Each row below holds a small network's activations on one input, seen along a few directions.
Each table varies a few parts of the input and shows all the possible inputs, shuffled.
A made-up example of a description, with smaller parts first: one of 3 separate values, together with either a single point or one of 11 places along a line or (one of 4 places along a line, together with one of 8 places around a ring).
Shared parts are said once, and a part with two or three values counts as separate values.
(in the rows, 100 means zero)

Other details of the inputs vary at random and push rows far along two fixed directions, the same in every table; ignore that.
To show where, the next rows are all for the same input, with only those details redrawn:
78,136,112,148,133,95,77,61,158,116,121,140,83,123
39,132,119,83,124,100,90,86,136,71,132,125,135,100
107,108,98,118,87,99,91,95,115,113,98,103,77,101
88,138,110,171,138,93,72,51,168,130,118,148,67,132
75,108,105,72,84,103,99,111,102,80,109,95,116,85
101,110,100,116,91,99,90,93,118,110,101,106,82,101
129,81,87,80,42,103,106,132,69,104,78,65,79,76
94,82,95,34,42,107,114,146,59,69,90,59,120,61

A family of inputs:
row 1: 128,116,102,158,101,95,78,66,118,130,93,132,49,119
row 2: 65,111,110,42,82,102,105,119,79,62,112,95,138,76
row 3: 25,130,128,52,120,101,104,96,111,62,142,124,153,95
row 4: 159,88,85,146,73,93,97,86,88,148,82,101,31,90
row 5: 82,103,107,135,172,104,92,71,146,86,108,114,112,137
row 6: 126,46,87,37,82,99,130,144,32,75,81,46,139,90
row 7: 145,89,85,125,57,99,95,109,93,132,76,82,50,95
row 8: 132,72,92,142,131,95,96,87,122,121,87,93,89,143
row 9: 125,70,86,82,41,105,107,127,74,100,79,66,75,68
row 10: 69,122,100,91,168,108,92,89,110,76,107,122,166,129
row 11: 93,78,97,30,53,102,132,141,47,90,107,63,116,51
row 12: 67,133,114,132,128,97,78,63,152,87,117,146,101,110
row 13: 116,114,107,131,96,98,101,87,113,137,101,112,69,115
row 14: 122,88,77,97,124,109,103,111,83,105,80,85,127,111
row 15: 123,54,88,45,76,113,121,151,42,53,65,39,129,89
row 16: 81,115,106,68,95,96,104,103,84,87,114,106,117,80
row 17: 127,116,94,157,112,89,91,67,125,151,105,123,48,105
row 18: 38,135,126,78,136,95,103,79,119,85,146,138,134,100
row 19: 23,130,120,81,135,100,93,82,152,71,143,126,141,94
row 20: 22,123,126,55,116,104,104,100,122,61,142,116,152,93
row 21: 103,86,96,37,42,105,110,138,46,57,81,75,121,56
row 22: 148,88,96,163,139,91,87,73,112,130,81,113,78,162
row 23: 139,86,90,106,58,93,105,116,60,128,86,88,57,78
row 24: 50,117,111,92,114,101,93,84,139,68,121,123,125,85
row 25: 147,81,84,145,63,99,103,101,109,158,84,83,31,100
row 26: 132,72,86,82,47,95,116,131,52,120,89,70,68,59
row 27: 126,78,92,103,56,104,118,121,95,135,87,67,67,85
row 28: 47,124,123,81,131,97,115,84,124,100,142,122,130,91
row 29: 162,60,80,86,85,104,119,129,33,93,57,55,89,100
row 30: 119,118,107,180,177,97,79,50,140,114,93,135,78,163
row 31: 127,112,100,162,97,91,81,78,116,143,97,125,42,115
row 32: 28,133,127,55,131,97,97,83,106,50,142,138,155,86
row 33: 56,103,116,45,82,107,118,124,95,74,118,86,140,81
row 34: 117,69,87,84,42,101,109,136,75,110,87,63,72,66
row 35: 98,74,102,50,115,97,117,120,55,65,96,80,154,112
row 36: 160,70,81,129,114,100,111,100,74,118,69,75,69,113
row 37: 161,91,80,147,72,92,97,86,92,143,76,104,35,84
row 38: 52,103,96,68,150,117,97,110,123,60,107,97,180,114
row 39: 112,121,90,178,171,107,70,63,158,127,89,133,102,163
row 40: 58,116,102,66,152,113,93,106,102,55,103,109,185,124
row 41: 128,86,97,74,55,100,124,126,56,122,89,74,84,77
row 42: 179,58,80,154,97,95,96,101,90,138,58,77,59,145
row 43: 67,111,108,47,89,99,106,108,76,54,111,110,140,65
row 44: 109,110,103,139,96,99,82,78,124,114,98,120,66,109
row 45: 94,104,104,120,89,97,90,98,114,111,106,109,77,98
Q: What is each input in this table made of?
A: one of 5 places along a line, together with either one of 3 separate values or one of 6 places along a line
Q: The inputs of row 34 and row 45 match in every part but the place on the line of 5. If row 24 is changed in the same way as row 34 into row 45, which row does it become?
A: row 12
Q: The inputs of row 11 and row 25 match in every part but the place on the line of 5. If row 36 is changed in the same way as row 11 into row 25, which row does it become?
A: row 5
Q: List by row number the other rows that have the place on the line of 5 in common with row 40.
A: row 1, row 2, row 3, row 13, row 21, row 22, row 30, row 31
Q: Start at row 27 and move only the place on the line of 5, one step at a time. The first step leads to row 33. Which rows follow, in order?
A: row 13, row 41, row 28
Q: Change only the choice among 3 separate values in row 39. List by row number the other rows that result.
A: row 15, row 42
Q: Change only the place on the line of 6 in row 41. List by row number the other rows that result.
A: row 16, row 18, row 23, row 32, row 43

A family of inputs:
row 46: 51,111,110,48,121,107,109,111,92,67,120,99,168,95
row 47: 21,109,131,44,150,101,111,98,113,39,140,110,176,104
row 48: 116,88,95,103,43,108,92,125,109,109,77,74,76,104
row 49: 121,97,96,101,61,103,105,107,73,111,87,92,65,78
row 50: 142,105,87,185,130,99,72,66,136,136,81,122,51,132
row 51: 157,104,95,166,67,87,89,84,102,168,82,113,14,102
row 52: 159,86,78,140,88,97,86,95,88,124,64,101,65,114
row 53: 125,83,82,86,81,108,116,127,75,113,80,64,97,93
row 54: 67,140,127,164,193,84,77,29,169,112,139,173,106,162
row 55: 154,78,76,137,87,105,94,107,95,118,63,79,59,105
row 56: 40,83,116,11,107,106,126,130,73,31,120,71,173,80
row 57: 114,103,93,99,106,100,103,104,88,114,94,103,109,111
row 58: 111,81,92,78,48,103,115,128,74,109,96,78,82,65
row 59: 82,109,103,98,93,90,94,95,105,109,123,111,88,87
row 60: 120,81,87,100,60,97,111,108,103,122,95,80,72,68
row 61: 56,134,127,149,187,89,85,43,163,99,141,158,118,151
row 62: 43,131,115,105,163,100,80,69,141,61,126,142,152,119
row 63: 81,76,95,5,69,115,126,159,44,59,95,48,162,64
row 64: 139,99,93,84,46,99,108,115,56,100,78,83,67,69
Q: What is each input in this table made of?
A: either a single point or one of 6 places along a line or (one of 3 separate values, together with one of 4 places along a line)
Q: Change only the choice among 3 separate values in row 61. List by row number the other rows that result.
A: row 46, row 62
Q: Change only the choice among 3 separate values in row 50. List by row number the other rows that result.
A: row 47, row 63
